Each row below holds a small network's activations on one input, seen along a few directions.
In each table, some parts of the input vary, and every possible input appears once, in random order.
Descriptions start from the smaller parts, as in this example, which fits no table here: line(4) and (point or ring(11) or (values(3) and ring(5))).
Shared parts are said once, and a part with two or three values counts as separate values.
In the rows, zero is written as 128.

Other details of the inputs vary at random and push rows far along two fixed directions, the same in every table; ignore that.

Table:
row 1: [135 162 128 159 101 113 116 113 105 142 138 144  95]
row 2: [ 88  60 158 122  94 155 166 107 143 116 108 190  65]
row 3: [125 154 131  81 189 117 104 160 104 121 114  66 162]
row 4: [188 158  99 176  94 118  88 128 157 153 160 100 182]
row 5: [107 156 130 166 105 112  96 108 101 143 160 129  91]
row 6: [124 148 123  78 151 112  56 184 101 155 107  68 139]
row 7: [125  98 127 122 128 141 192  91 146  97 130 180 122]
row 8: [126  95 161 206 105 162 184  80 164 103 151 153 129]
row 9: [200 159 111 201 117 129 150  92 168 114 167 111 208]
row 10: [120 196 112 116 145  88  63 159  70 159 131  90 110]
row 11: [190 209  84 155 164  98  81 166 120 153 148  47 219]
row 12: [109 107 152 144 130 143 138 112 138 114 139 120 127]
row 13: [104 124 148  92 159 131 120 149 111 123 102 107 119]
row 14: [151 172  94  75 183 103 120 164 107 127 111  96 173]
row 15: [ 94 111 140  82 141 126 100 153 111 132 108 113 104]
row 16: [127 127 142  59 169 130 157 147 112 107  74 140 122]
row 17: [135  86 124 192  67 147 159  82 171 126 167 178 117]
row 18: [ 91  75 158 125 110 155 168 110 137 115 109 178  79]
row 19: [131 105 166 200 124 161 181  78 161  93 157 128 148]
row 20: [ 85  95 113  16 138 119 141 157 102 132  73 190  60]
row 21: [111 124 141  69 179 132 159 145 109 108  87 131 122]
row 22: [117 118 143  58 152 131 143 152 110 117  71 145 104]
row 23: [147 175 126 238  93 119 109  92 124 145 186 113 132]
row 24: [145 101 129 212  85 150 185  67 176 107 172 173 139]
row 25: [112 123 106  58 144 116 136 160 106 139  85 166  94]
row 26: [ 65  83 151  26 143 135 136 157  99 124  66 167  52]
row 27: [ 93 110 147  65 158 133 137 149 107 119  88 134  98]
row 28: [177 197  87 147 153  93  47 158 124 152 171  26 220]
row 29: [161 142 120 207 108 131 123  98 161 125 182 100 181]
row 30: [161 134 113 205  88 129 113 100 164 136 183 113 166]
row 31: [137 116 153 216  91 147 104 106 158 133 176  89 153]
row 32: [132 127 109  50 142 116 141 150 115 125  82 165 111]
row 33: [123  81 140 208  66 154 165  68 174 114 174 175 111]
row 34: [108 119 106  66 132 111  98 151 114 139 118 131 110]
row 35: [103  86 159 141 126 159 202 103 139 102 104 185  92]
row 36: [121 129 145 242  74 141 176  62 135 124 171 183  85]
row 37: [122  73 138 200  57 154 155  71 176 121 175 177 105]
row 38: [ 89  94 111  20 134 121 147 161 102 137  67 199  57]
row 39: [115 125 118  61 167 121 151 138 113 112 102 141 123]
row 40: [107 120 145  68 175 132 152 142 110 108  91 128 119]
row 41: [162 183 129 176 145 114  44 163 122 157 162  11 203]
row 42: [114 122 111  55 163 117 145 135 117 113 111 141 125]
row 43: [132 150  90  63 139  95  46 177 107 161 129  80 146]
row 44: [177 137 112 194  85 130 126 102 166 135 161 132 164]
row 45: [116 142 124  75 149 111  47 180 102 155 118  61 138]
row 46: [132 158 119  87 161 114  78 188  98 156  96  79 142]
row 47: [ 96 113 144  42 185 135 181 151  99 104  61 160  95]
row 48: [130  76 131 198  55 152 159  70 178 122 175 183 109]
row 49: [144 152 122  74 145 113  69 183 106 153  89  86 140]
row 50: [145 208 121 209 117 101  58 125  99 159 181  61 148]
row 51: [185 203  87 148 156  94  58 161 123 152 160  34 220]
row 52: [123 104 123 107 140 141 212 105 137  98 109 194 112]
row 53: [169 135 143 216  93 145 123 103 165 130 156 105 168]
row 54: [ 85  57 165 138 100 167 209  95 145 104 101 217  57]
Each input here is: line(6) and (point or (values(2) and line(4))).
The inputs of row 3 and row 40 match in every part but the line(6) part. If row 5 is changed in the same way as row 3 into row 40, which row does it become?
> row 10
The inputs of row 25 and row 20 match in every part but the line(6) part. If row 36 is changed in the same way as row 25 into row 20, which row does it become?
> row 23
Which other rows agree with row 16 in the line(6) part? List them by row number.
> row 1, row 4, row 9, row 22, row 32, row 44, row 49, row 53
Which other rows does row 47 become when the line(4) part takes its other values? List them by row number.
> row 35, row 46, row 54
Which other rows does row 33 become when the values(2) part takes its other values? List them by row number.
> row 41
Start at row 9 and move only the line(6) part, one step at a time. The first step leads to row 52. Which rows follow, in order?
> row 14, row 7, row 39, row 42
Which other rows does row 3 become when the line(4) part takes its other values? List them by row number.
> row 12, row 15, row 45
